A small network was shown many inputs. Here are its activations along a few directions, one row for each input.
Each table varies a few parts of the input and shows all the possible inputs, shuffled.
A made-up example of a description, with smaller parts first: one of 2 separate values, together with either a single point or one of 11 places around a ring or (one of 6 places along a line, together with one of 8 places around a ring).
Shared parts are said once, and a part with two or three values counts as separate values.

Other details of the inputs vary at random and push rows far along two fixed directions, the same in every table; ignore that.

Table:
R1: [  2  -2   5   5 -13 -13 -10  -7   4   6  22  -8]
R2: [ -3  -8 -59  15  13 -22 -26  21  24 -48 -61  -5]
R3: [ 7 -2  4 10 14 20 17 -1 -3 21  4  2]
R4: [ -1  -8   4   0  11   6  22  -5  -7   0  12 -19]
R5: [ 12  12   2   4  -8 -11  -6  -4   6   2  23  -6]
R6: [ -8  -2  18  -7 -10   7  19   9  10   4   2   0]
R7: [ 14   7   0 -16 -13  -6   8  -3  11  -2  15   3]
R8: [ -3  -2   6 -12  -9  -2  31   4  -5   2   2  -8]
R9: [ -3 -15  -6 -15  -6  -3  -6   9  -4  -4  22   3]
R10: [  3   9   1   3  17   3   4 -17  10  -4  24   9]
R11: [ -6  -9  15   7   9  15  11   2   8   2  12 -11]
R12: [ -2  19   6  10   0  -9  -2 -10   9   1  23  10]
R13: [  0  -2  -9 -15 -15  20 -19   3 -17  -2  13   3]
R14: [-8 12  4 14 -4  4  6  0 -4 27  6  4]
R15: [-21  -5 -35  47   7 -18 -16  20  35 -35 -74 -20]
R16: [ 11 -10   5   8  -2  10  -3 -16  -5  -9  18  -3]
R17: [ -9   1 -50  53  10 -13 -11  19  27 -19 -85  -8]
R18: [  8  -4   7  -5 -22   3   6  -9  -2  -7   8   8]
R19: [  6   1  10  14 -17  -3  -9 -10  -8  -2  17  -2]
R20: [-13  -1  -6  -3   4  14   8  16 -13  16   6  16]
R21: [ -5  -2 -50  17 -12  -6 -31  -1  24 -37 -79 -10]
R22: [ 17   2  -2  -3   8   1  -1 -11   7  -3  24  -8]
R23: [-7  7  2 -4 -9  9 19  0  1 22 -3 13]
R24: [-14 -10  13  -7   2  11   9  24  -5  -2  11   3]
R25: [ -5   3   7   7  -5  -6  17   3  -9   5  11 -17]
R26: [-6  8 -4 -9  8  1  1  6  0 -9 22 23]
R27: [  8  -1  -3  -1  -6  22 -16 -19  -6   2  15 -11]
R28: [-10 -10  -1 -12   2   2  21  18 -19  -4  11  -5]
R29: [  3  -7   2 -15 -18  -7   5  -6  10   2  14   1]
R30: [ 4  4  5 -1 -7 12 25  7  0 21 -6 12]
R31: [ -2  -3  -1  -1   5  16  14  22 -14  16   2  15]
R32: [-4  1  0  8 12 17 10 -7 -2 21  7  2]
R33: [  2 -11   0  -6 -10   7  -6   6 -17 -12  17  11]
R34: [ 0 14  3 -9 -5 -4 12 -9 15 -4 14 20]
R35: [ 30   4 105 -83  92 -86 -83 -43 -54  24 -80  -8]
R36: [  4  10   2   4 -22   9 -21 -12  -8   8  13  -9]
Each input here is: one of 4 separate values, together with either one of 4 places along a line or one of 5 places along a line.
Q: The inputs of R10 and R12 match in every part but the choice among 4 separate values. If R16 is changed in the same way as R10 into R12, which row does it become?
A: R19
Q: Which other rows does R8 become when the choice among 4 separate values takes its other values? List them by row number.
A: R4, R25, R28
Q: List by row number the other rows that have the choice among 4 separate values in common with R20.
A: R2, R9, R13, R24, R26, R28, R31, R33
Q: Which other rows does R25 become when the place on the line of 4 takes its other values? List them by row number.
A: R14, R15, R17

Table:
R37: [ -4 -10  27  -6  47 -14 -26   3 -24   8 -77 -15]
R38: [  2 -14 -48  47 -40  40  11  -3  11 -16  65 -19]
R39: [  3  19  59 -28  26   4  24  -7 -22  44  26  11]
R40: [ 25  29  88 -48  31 -32 -46 -54 -26  42 -16  -4]
R41: [-17  -8 -36  14 -10  22  -3  31   0 -16 -39  15]
R42: [ -6 -17  14 -11 -17  38  64  21   1  19  91  23]
R43: [ -9  10 -30  42   0   7  16  10  21  15 -41  -4]
R44: [  9   4   9   0  34 -65 -51 -11  11 -37 -82 -11]
R45: [  6 -11 -36   0 -12 -17 -27   0  14 -41 -37  -9]
R46: [-15 -11 -34  -1  -6   1  14  25   2 -14 -38  -2]
R47: [ 17  -2  39 -45   1 -13   2 -17 -21  12  78  10]
R48: [  3  10 -39  34   2 -16 -12 -15  27 -29 -20  -7]
R49: [ 17   7  35 -44 -22  16 -24 -11 -33  23  69  18]
R50: [-30  -6 -49  46 -33  28  57  29  37 -10  21  -6]
Q: What is each input in this table made of?
A: one of 2 separate values, together with either a single point or one of 6 places along a line
Q: The inputs of R44 and R50 match in every part but the choice among 2 separate values. If R49 is changed in the same way as R44 into R50, which row does it become?
A: R41
